Each row below is a small network's average activation on inputs in which a field has the value named, seen along a few directions.
Values that are neighbours, or in one group, have similar rows; names and order tell nothing.
In the rows, 500 means zero.
Random noise pushes rows far along 13 fixed directions. That doesn't count. These rows show it; they differ only by the noise:
[368 465 492 624 509 424 603 605 650 777 455 653 407 429 919 449 479 454
 524 780 542 475 636 702 611]
[419 440 647 491 592 607 441 355 669 657 523 498 607 607 565 517 483 476
 445 246 313 553 479 630 596]
[278 528 592 649 507 465 352 723 520 541 444 429 465 454 621 344 558 573
 597 591 609 469 572 397 416]
[580 513 541 417 406 560 651 566 692 590 475 588 626 583 352 453 454 503
 471 513 439 513 472 486 591]
[425 498 483 504 428 573 614 570 603 668 482 586 533 561 493 491 486 407
 426 605 482 497 522 500 584]
[334 472 445 529 480 453 466 330 387 672 519 471 419 443 694 403 342 515
 483 587 514 534 524 484 522]
[639 381 390 526 367 530 519 368 509 265 500 475 492 332 469 592 479 488
 468 458 626 529 471 386 311]
[531 598 394 378 448 657 614 429 567 588 626 448 587 611 331 484 612 485
 347 452 386 526 413 353 474]
[440 551 396 625 553 565 573 630 592 589 556 368 486 449 644 409 597 617
 551 350 348 479 605 433 400]
[484 504 357 505 444 585 398 385 580 521 612 434 500 390 739 426 643 646
 598 352 532 518 407 415 382]
[307 568 564 557 493 496 340 627 549 535 604 654 464 733 376 618 510 575
 624 349 564 485 341 482 587]
[580 378 396 484 574 582 665 395 568 497 544 461 508 427 449 588 465 422
 389 360 351 530 539 574 480]
[311 457 656 654 397 547 516 656 322 526 304 551 391 526 482 521 252 397
 424 673 546 577 643 547 494]
[522 652 479 488 643 544 486 591 440 487 608 610 390 676 460 678 646 464
 464 522 388 496 402 727 624]
[291 445 291 539 684 466 534 523 376 615 663 379 316 391 552 434 440 624
 573 374 429 514 515 479 430]


Values of LIDIG:
vilab: [559 577 390 520 424 343 532 477 495 574 491 410 612 508 479 358 465 552
 655 499 510 357 561 280 577]
ruzot: [824 613 359 414 381 578 643 584 562 426 453 509 602 495 401 502 761 412
 480 597 433 417 520 455 531]
dab: [500 438 632 513 567 485 439 304 711 573 560 522 617 565 588 547 581 482
 475 263 429 526 515 523 474]
vepa: [459 238 498 434 486 355 405 538 643 425 483 584 504 264 467 414 390 629
 718 474 768 510 402 516 497]
buras: [549 594 491 469 368 577 490 504 373 504 480 658 450 636 461 550 312 605
 593 365 421 593 405 596 614]
romuz: [406 448 262 424 590 376 662 538 666 653 695 565 501 521 395 556 586 456
 487 594 606 336 452 341 563]
lav: [409 524 428 415 627 524 381 697 461 555 545 454 506 496 484 380 684 608
 733 419 526 408 374 491 587]
gokod: [557 495 511 493 580 355 502 668 537 358 595 542 480 569 286 581 501 623
 680 260 502 459 462 480 490]
bigon: [446 323 585 452 529 561 459 354 484 434 552 559 347 456 638 732 589 368
 328 547 691 631 467 615 302]
zetap: [525 592 610 394 523 455 514 694 395 375 537 669 420 642 228 584 373 671
 564 521 565 559 364 604 524]
vimos: [393 256 392 320 548 591 590 587 502 570 520 536 443 344 474 478 442 518
 630 372 583 551 441 564 502]
tuk: [549 609 512 466 605 589 455 793 544 406 514 471 501 534 517 504 801 587
 605 468 517 439 434 582 467]
dol: [517 350 385 502 476 555 553 591 469 424 405 535 499 348 467 492 378 538
 675 390 551 487 492 537 540]
naz: [376 363 413 429 567 654 491 163 549 657 658 476 534 509 523 636 539 348
 282 362 475 551 426 485 472]
ripi: [711 446 623 532 392 464 661 357 689 336 458 571 621 582 274 715 444 317
 247 496 496 539 574 446 420]
sagab: [509 464 634 613 586 514 373 453 515 386 478 495 473 488 605 677 686 308
 344 523 535 526 569 611 401]
LIDIG is arranged as a ring.
What is the length, in steps, of the shortest route from ruzot to dol?
> 8
List every value one step from naz, in the order listed.
> vepa, zetap
List every value one step from ripi, in the order listed.
> buras, sagab
List every value one step from lav, in the order listed.
> vimos, tuk
List every value one step from bigon, in the order listed.
> vilab, gokod
